[66, -75, 10, 49, 83, 39] out 49
[[-7, -52, -40, 0], [-98, -89, -84, -62], [-104, -83, -55, -77]] out 0
[[2, 28, 19, 26, -15], [7, 88, -16, 21, -10]] out 26
[108, 23, 49, 19, 2, 33, 99] out 19
[3, -98, -16, -1, 6, 28, -13] out -1
[85, -12, -107, 37, -102] out 37
[-35, -19, -80, -18, -78, 1] out -18
[[-20, -2, 2, -48, 24, -19, 62], [-6, -10, -1, 61, 79, 14, 23], [17, -3, -11, 8, 24, 3, -10]] out -48
---
[[-62 -34  16 -67  82]
 [ 55  24 -21  57 -82]
 [ 15  43  27  31  22]] => -21, 82

[  0 -35  33   7  85 -54  15] => 7, 85

[-10   9  17 -78  94 -44  12] => -78, 94

[-32 -55  65  10  34  83 -29] => 10, 83

[  0  69  81  63  11 -68  27] => 63, 81

[ 79  26   1 -33 105 -92 -84] => -33, 105

[ 39 -77 -17 -30 -59 -13  34] => -30, 39

[ 50  58  56  48 -84] => 56, 58
---
[-0.108, 0.161, 0.048, -0.049, 0.111, -0.135, 0.023] -0.108
[-1.29, 0.69, 0.62, 1.09, -0.32] -1.29
[0.106, -0.095, 0.048, -0.107, 0.073, 0.086, -0.091] 0.106
[-0.180, -0.079, -0.109, -0.127, 0.127, 0.060] -0.180
[0.141, -0.123, 0.109, -0.159] 0.141
[-10.043, 10.795, 4.970, -11.906, -2.934, 3.617] -10.043
[-1.2, -1.9, 1.9, 1.6, 0.4, -0.5] -1.2
---
172,54,13,30,87,63,198 -> 30, 198

405,684,831,203,626,453,186 -> 203, 831

692,141,285,809,46
568,566,738,728,623
190,748,407,677,101
-> 738, 809

106,-114,-518,786,-852,-385,-634 -> 786, 786

235,345,272,217,782 -> 272, 782

6945,7753,9872,9129,3063,6121,5809 -> 9129, 9872
---
[-17 -90  25  90] ⇒ 90
[ -34   19  -90 -102] ⇒ -102
[ -55  -12  -85 -109] ⇒ -109
[-48 -78  30 -20] ⇒ -20
[ 57 -88  -2  34] ⇒ 34
[-26  15 -30  81] ⇒ 81
---
[[  52 -104   30   -6    7   -5]
 [   1    1  -66   21  -83  -38]
 [  41   50   21    4   29  -27]] → 1

[[64 61 55 49 62]
 [47 65 74 53 36]
 [58 39 33 68 83]] → 65

[[ 16  20  23 -26  -9]
 [ 39  78 -41  81 -11]
 [  9  28 -62  27 -16]] → 78

[[-16  -1  -3  50   3  91]
 [ -4  46  37  38  -5  91]
 [ 52  44  10  27  26  91]] → 46

[[101   1 -40 -25  48]
 [-23   5 -20   8  36]
 [-73 -14  -6  63 -30]] → 5

[[ -5   0   3 -36  92]
 [-13 -33  27  37 -67]
 [-33  18  -7 -41  52]] → -33
---
[[   4.5   54.0  -39.9   38.6  163.1]
 [ 109.0  151.5   64.2 -195.7 -132.1]
 [  -2.0  -95.9   22.9  -28.2   31.2]] result: -95.9

[ 0.61 -1.85  1.70  1.26  0.80  0.06 -0.63] result: 1.26

[[ 0.12 -0.09 -0.18 -0.14]
 [-0.06 -0.07 -0.15 -0.13]] result: -0.06

[  42.59  -20.61  -62.29  168.58 -111.82] result: -20.61

[-3.063 -6.667 -9.895  9.483  4.532] result: -6.667

[-0.14  0.11 -0.13 -0.11] result: -0.14
---
[ 37  12 -16  81  19 -14  43] value 12

[ 9 85 81 55] value 81

[-72 -41   6 -98  -7  -3] value -41

[[  9  48  32 -66 -63]
 [-11  85  19  32 -54]] value -54

[-25   7 -83  67] value 7

[[  7 -47  16  56  22]
 [-10  15 -28 -38  -4]
 [ 16  15  91 -26   4]] value -28

[[  3 -16 -17 -39 -20]
 [-28  21  10   9 -21]
 [ -8  48 -80  17 -79]] value -39

[[ 13   5  16 -22  32  33  27]
 [-79 -66  21  81 -20  50  30]
 [ 31  12 -59  37   3 -12  19]] value -59

[[ 20  89  85  29  65  56  29]
 [ 75  37 -33  22  47  -2 -23]] value -2

[ 54  14 -52  92  28   7   2] value 7
